A small network was shown many inputs. Here are its activations along a few directions, one row for each input.
Each table varies a few parts of the input and shows all the possible inputs, shuffled.
Descriptions start from the smaller parts, as in this example, which fits no table here: values(3) and (point or line(9) or (line(4) and ring(8))).
Shared parts are said once, and a part with two or three values counts as separate values.

A family of inputs:
row 1: [ 33  -5   8 -15  11  -1   1   1  15  -7 -13  50]
row 2: [-33  24  59  17 -28   2  24 -30  28  12  14 -42]
row 3: [  8  -6  -8 -25  22  -3  11  10  -5 -16 -13  45]
row 4: [  5  -8 -19  -2  25 -11 -10  27   6 -16 -15  19]
row 5: [-55  35  39  14 -21   9  23 -19   1   8   6 -43]
row 6: [ 11   8 -12 -19   6  11 -13  -6 -12   2 -26  49]
row 7: [ 30  -4 -17   2   6 -32  -6   4   2   5  19 -15]
row 8: [ -4  -2   6 -34  26  12  11   2  21  -4  15  56]
row 9: [ 34 -28 -17  37 -15 -10  -2 -17  -5  11  36 -25]
row 10: [-28  -8  34  -5 -27  25  42   7  16   5 -29 -46]
row 11: [ 13 -23 -33  28  -3 -10   9  -6 -19  -1  33 -29]
row 12: [ 16  -1 -14  -1  14 -15 -13  11  -8 -31   4   0]
row 13: [-15   4  -1 -34  29  15  11   9   8  -9  12  52]
row 14: [ 24  -2   0 -19  25   2  14   9   9 -16 -12  45]
row 15: [-21   5  -2 -30  23  18  -2   5  -6   1   8  55]
row 16: [-37   8  21  -2 -43  38  18  -4   0  18 -43 -41]
row 17: [ 10 -17 -36  33  -8  -4  -3  -7 -30   7  29 -26]
row 18: [ 18  -2 -26  -2   3 -33  -6   8  -9   3  16 -16]
row 19: [ 15   7 -18   2  -2  -6 -40  -6 -18  -8  -6   5]
row 20: [  5   4 -20   5  14   4 -36  14  -6   3 -25  22]
row 21: [ 11   2 -19   1   4 -13 -25   6 -17 -20  -1   4]
row 22: [ 26  -7  -7  -1  12 -18 -13   3   6 -26   7   3]
row 23: [-19  -7  46   3 -36  27  31   3  19  11 -30 -43]
row 24: [ 25 -26 -24  32  -1  -8   9 -10  -9   1  36 -29]
row 25: [ 17 -11  -9   2  28  -9 -10  24  18 -14 -12  20]
row 26: [ 18   7 -25   6  -3 -19 -33  -4 -26  24   7 -13]
row 27: [-53  35  38  13 -31  13   9 -35   2  20   2 -40]
row 28: [-40  -6  26  -8 -29  24  42  10   7   2 -32 -47]
row 29: [-44  20  52  10 -15   1  33 -25  19   6  16 -45]
row 30: [  5  -1  17 -27  17  13  -1  -2  24   2  14  60]
row 31: [-41   4  19  -4 -38  30  32   7   1   8 -38 -43]
row 32: [ 28 -10   1   9  19  -7 -22  21  21  -7 -14  24]
row 33: [-15  16  -2 -27  17  29 -15  -5  -4   9   1  56]
row 34: [ 35 -10   8   7   7 -15 -27   2   3 -18   8   5]
row 35: [  0  -4 -24   0  15  -9 -22  22  -3  -6 -20  22]
row 36: [ 41  -4  -7   9  -3 -30 -17   0   5  13  18 -12]
row 37: [-53  26  39   6 -21   0  35 -22  14   3  11 -46]
row 38: [ 11 -18 -33  33 -15   0 -19 -21 -34  21  26 -24]
row 39: [ 13   2 -25   5   3 -26 -19   8 -25  12  12 -13]
row 40: [  7   4 -14 -20  12   3   2   6 -11  -9 -20  47]
Changing only one part turns row 12 into row 34. The same change can be made to row 4. Which row results?
Answer: row 32
Changing only one part turns row 3 into row 1. The same change can be made to row 13. Which row results?
Answer: row 30
What is each input in this table made of?
Answer: line(5) and (values(2) or line(6))
Which other rows agree with row 27 in the line(5) part? List them by row number.
Answer: row 6, row 16, row 19, row 20, row 26, row 33, row 38
A walk changes only the line(6) part. It starts at row 17 and steps to row 39. List the rest of the walk in order.
Answer: row 21, row 35, row 40, row 15

A family of inputs:
row 41: [ 12  -6 -35  16  -2 -14 -36  16 -26  14 -14 -15]
row 42: [-12  18  -1  -1   8   5 -29 -24 -19   6   2  33]
row 43: [-49  13  21   5 -14   8  19 -12  -3   6  16 -41]
row 44: [ 19   8   4  10   8 -23 -24 -21  -6  10  37   8]
row 45: [ -5  18  26 -24  17  11  -7  -7  15  -2 -15  34]
row 46: [-33  -9  13  10 -29  29  23 -17   0  16   4 -39]
row 47: [  2 -15   0 -21   0  30  16  12   3  -3 -21  27]
row 48: [ 34 -18  -2   9   6 -17  -3  26  24 -21 -24 -20]
row 49: [ 28   6  12   7   5 -21 -12 -18  18  -7  35   9]
row 50: [  1  -2 -27   7  -6   3 -30  11 -32  -7 -36  -2]
row 51: [-39  19  39   8 -18  10   3 -27  10  19  11 -33]
row 52: [ -5   1  11 -11  22  -2  22  14  25 -21   0  22]
row 53: [-25  17 -13 -31  13   4  -1   9 -10   3  -7  31]
row 54: [-15  12  18  17 -37   2  20   5   2   4 -29 -56]
row 55: [ -9  -8 -22 -25  -1  28   3   4  -7  15 -20  29]
row 56: [ 15  -3  -9   1  17 -27   8  -8   7 -19  35  -5]
row 57: [ 40 -15 -16  15  -7 -28 -13  17   5 -11  -7 -29]
row 58: [-10   8 -25   5  11 -14 -16   0 -27   5  31  13]
row 59: [  3  15  -7  10  12  -8 -33 -18 -18  19  25  19]
row 60: [ -1   4 -17 -18  -9   6 -18  24 -14  -1 -50   6]
row 61: [-15  10   6 -27  21   8  13  10   1 -15 -11  25]
row 62: [ 19 -12   8   1   1  -6   3  31  20 -22 -44  -3]
row 63: [-25  28  41   8 -15   6  20 -29  16  16   4 -31]
row 64: [ 11 -26   5  -7   7  16  27  11  26  -7 -13  21]
row 65: [-26   5  14  20 -36  14   2   3  -3   1 -23 -59]
row 66: [-20   1  16  11 -32  23  40 -13   6  17  -1 -35]
row 67: [ 22   3  27   0  11 -13  -3  -1  36 -11  22  20]
row 68: [-11  28   4 -24   7  14 -20  -8   4  14 -10  40]
row 69: [  5  -3  -1 -15  -1   6  -7  24   4 -12 -57   1]
row 70: [-35  22  23   5 -12   4  37 -14   3   3   9 -39]
row 71: [  6   6  37 -11  14  -5   3   3  32  -9   0  33]
row 72: [ 34 -30 -14   7   1  -9  14  -6   4  -3  24  -5]
row 73: [ 10  -4   6  -3  17 -16  16  14  27 -23  25  11]
row 74: [ 32 -10 -24  19  -4 -23 -27  13 -17   2  -2 -29]
row 75: [ 26 -24 -21  12  -5  -7   0  -5 -20   9  31  -1]
row 76: [-27  10 -23  -7  16   2 -11 -10 -26  -7   5  23]
row 77: [ 30 -34   2   1   4  -1  24  12  18  -7  12   7]
row 78: [ 10 -20 -32  12   2   6 -10  -1 -32  22  18   8]
row 79: [ -7 -18 -25  -2  -6  16  -6  -6 -32  11  -4  24]
row 80: [  8   4 -21  10  14 -19  -8  -9 -13  -5  41  -2]
Changing only one part turns row 42 into row 76. The same change can be made to row 49. Which row results?
Answer: row 56
Changing only one part turns row 65 into row 46. The same change can be made to row 41. Which row results?
Answer: row 78
What is each input in this table made of?
Answer: line(4) and (values(2) or ring(8))
Change only the ring(8) part in row 69. List by row number the other rows that result.
Answer: row 41, row 48, row 50, row 57, row 60, row 62, row 74
Change only the values(2) part in row 51. List by row number the other rows that result.
Answer: row 63

A family of inputs:
row 81: [-11   1  15   9 -15  -4  28  -5  14  -1  12 -43]
row 82: [-35  14  19   2 -22  12  11 -14   1  15 -11 -36]
row 83: [ -8  -2   1 -25  22  15   9   7  13  -5 -10  54]
row 84: [ 31 -24 -40   5   2 -17 -21  22 -20   4 -14  -1]
row 85: [ 12  16   5   1  22 -18 -13 -17   2   2  39  32]
row 86: [ 18  -8 -19  13  17 -24 -20 -11 -11  -8  43   9]
row 87: [  4  -1   1 -22  10  16  -9  28   7 -15 -39  32]
row 88: [-11   2  28  14 -14   4  23  -4  11   4  -1 -40]
row 89: [-20   7  27  13 -26   9  14  -8  14   8  -9 -35]
row 90: [ 33 -15 -43  13   8 -16 -26   1 -20   3  20  -5]
row 91: [-42  17  14   5 -24  22  16 -10 -13  12  -7 -31]
row 92: [  5   6  13 -24  19   0   2 -12  11  -3  25  48]
row 93: [ 24 -14 -20  -3   2   0 -14  24  -9 -16 -47  14]
What is each input in this table made of?
Answer: line(5) or ring(8)
A walk changes only the ring(8) part. It starts at row 87 and steps to row 83. List the rest of the walk in order.
Answer: row 92, row 85, row 86, row 90, row 84, row 93
